These are the activations of a small neural network, seen along a few directions. Each row is one input.
Each table varies a few parts of the input and shows all the possible inputs, shuffled.
Descriptions start from the smaller parts, as in this example, which fits no table here: ring(8) and (point or line(11) or (values(3) and line(4))).
Shared parts are said once, and a part with two or three values counts as separate values.
(in the rows, 128 means zero)

Other details of the inputs vary at random and push rows far along three fixed directions, the same in every table; ignore that.

Rows:
x1: [136 105 141 142 148  72 118 134 119 117 100 142  88 122]
x2: [156 151  90  95 103 116 155  90 122 131 132 111 109 133]
x3: [164  70 133 136  85 105 135 144 132 115  83 162 110 132]
x4: [140  83 150 158 101 120 139 129 120 115 110 173 145 130]
x5: [ 98 136 120  93 163  88 135 150 140 170 115 147  88 197]
x6: [ 84 148 142 142 161 154 115 152 127 115 151 139 159 129]
x7: [ 93 173 108 148 182 145 116 175 127 116 129 110 129 166]
x8: [164 109 123 118  90  89 127 156 143 116  97 138  65 144]
x9: [ 91 179 118 138 175 136 115 183 134 113 135 115 129 157]
x10: [136 118 113 151 139 114 123 148 128 112 119 156 117 150]
x11: [170 139  85  97 106 132 149 100 140 138 122  93 103 121]
x12: [133  93 157 137  97 128 122 132 139 124 112 164 122 114]
x13: [175 142 100 110  79 113 161  82 134 136 124 105  70 125]
x14: [101  75 178 157 123 180 103 139 124 140 144 150 199  91]
x15: [141 118 151 103  73 148 141  62 132 144 156 124 161  87]
x16: [112 168 122 104 165 117 130  88 116 140 150  76 147 101]
x17: [112 121 121 136 144 120  89 158 109 119 138 158 110 146]
x18: [ 84 169 101 136 188 146 100 172 113 122 150 131 114 146]
x19: [ 99  91 179 172 131 177 122 144 129 129 138 128 217 119]
x20: [141 135 155 123  74 151 161  66 140 149 159 109 172  83]
x21: [120 175 109 113 131 151 141  94 122 135 161  83 151 131]
x22: [135  85 156 156 103 137 137 128 125 122 106 162 162 121]
x23: [113 167 115  93 133 167 135 114 141 139 151  83 144 106]
x24: [128 168  94 109 140 151 140  90 124 133 163  92 159 126]
x25: [126 160 106 119 141  92 110 165 124 105 125 134  83 174]
x26: [127 121 141 136 169  94 116 146 122 120 101 126 104 121]
x27: [166 149  87 105 110 131 151  94 138 139 122 104 100 123]
x28: [167  61 163 133 117  76 123 133 126 123  85 143  96 107]
x29: [101 106 155 154 141 164 103 147 121 136 137 154 160 110]
Description of these inputs: point or (line(4) and (point or line(6))).
Question: Which other rows does x13 become when the line(6) part takes its other values? List them by row number.
Answer: x4, x6, x10, x18, x20
Question: Which other rows does x9 become when the line(4) part takes its other values? List them by row number.
Answer: x8, x20, x25
Question: Which other rows does x15 become when the line(6) part takes its other values? List them by row number.
Answer: x2, x17, x21, x24, x25

Rows:
x30: [166 166  69 104 132  96 141 136 136 111 100  93  43 144]
x31: [131 157 107 114 127 137 144 108 128 128 140 101 145 128]
x32: [ 81  95 149 177 178 107  76 230 119  91 106 205 121 184]
x33: [198  96 107 125  65  68 135 122 130 102  85 154  42 141]
x34: [ 92 208  94 106 167 170 133 127 127 132 172  79 145 121]
x35: [131  96 168 140  85 156 132 105 127 138 139 138 168  92]
x36: [125 152 113  95 121 135 143 103 136 149 143 117 115 126]
x37: [144  94 162 153  90 154 136  99 130 118 136 129 188  94]
x38: [137  91 158 133  96 157 120 115 129 139 132 137 154  89]
x39: [118 118 151 115 108 152 138 102 131 154 141 127 157 114]
x40: [ 84  89 160 186 171 118  85 199 113 100 115 193 154 168]
x41: [134 104 156 158 110 139 142 116 129 121 124 131 169 106]
x42: [122  94 166 140 106 143 135  95 126 148 141 151 176 113]
x43: [111 188  90 107 165 168 129 112 121 137 162  76 143 109]
x44: [150 161  76  81 121  81 136 131 141 139 115 127  27 169]
x45: [128 180  90 100 143 141 122 140 133 126 136  91  89 130]
x46: [106 192 104 105 167 148 159 109 135 154 153  71 160 139]
x47: [132 130 126 125 135 119 149 121 129 137 117 120 134 137]
x48: [142  93 165 148  87 156 132  87 127 136 143 136 177  83]
x49: [ 94  86 159 178 163 108  98 199 117  96 107 187 158 179]
x50: [ 79  86 167 169 167 112  84 213 124 115 113 192 139 186]
x51: [174  93 150  91 135  27 124  86 120 141  83 111  38  78]
x52: [143  86 158 150 103 152 139 102 130 130 123 125 176  86]
x53: [129  90 171 130  82 157 138  91 131 151 139 140 176  93]
x54: [129  93 166 135  93 135 141  83 131 156 144 147 169 117]
x55: [106 185  94 102 162 169 124 126 127 136 160  83 137 109]
x56: [200  83 107 120  69  81 131 119 129 109  86 148  53 126]
x57: [ 65 189  92 142 231 113 101 219 122 103 133 124 130 215]
x58: [194 103  99 107  73  74 122 135 138 111  87 156  12 134]
x59: [106 194  91 117 163 149 127 128 121 125 157  92 125 134]
x60: [119 174 103 115 151 144 153 111 131 137 138  84 147 124]
Question: What do these inputs look like to the network?
Answer: point or (line(5) and line(6))
Question: Which other rows does x60 become when the line(6) part takes its other values? List them by row number.
Answer: x30, x41, x46, x47, x52
Question: Which other rows does x57 become when the line(6) part takes its other values? List them by row number.
Answer: x31, x33, x37, x49, x56
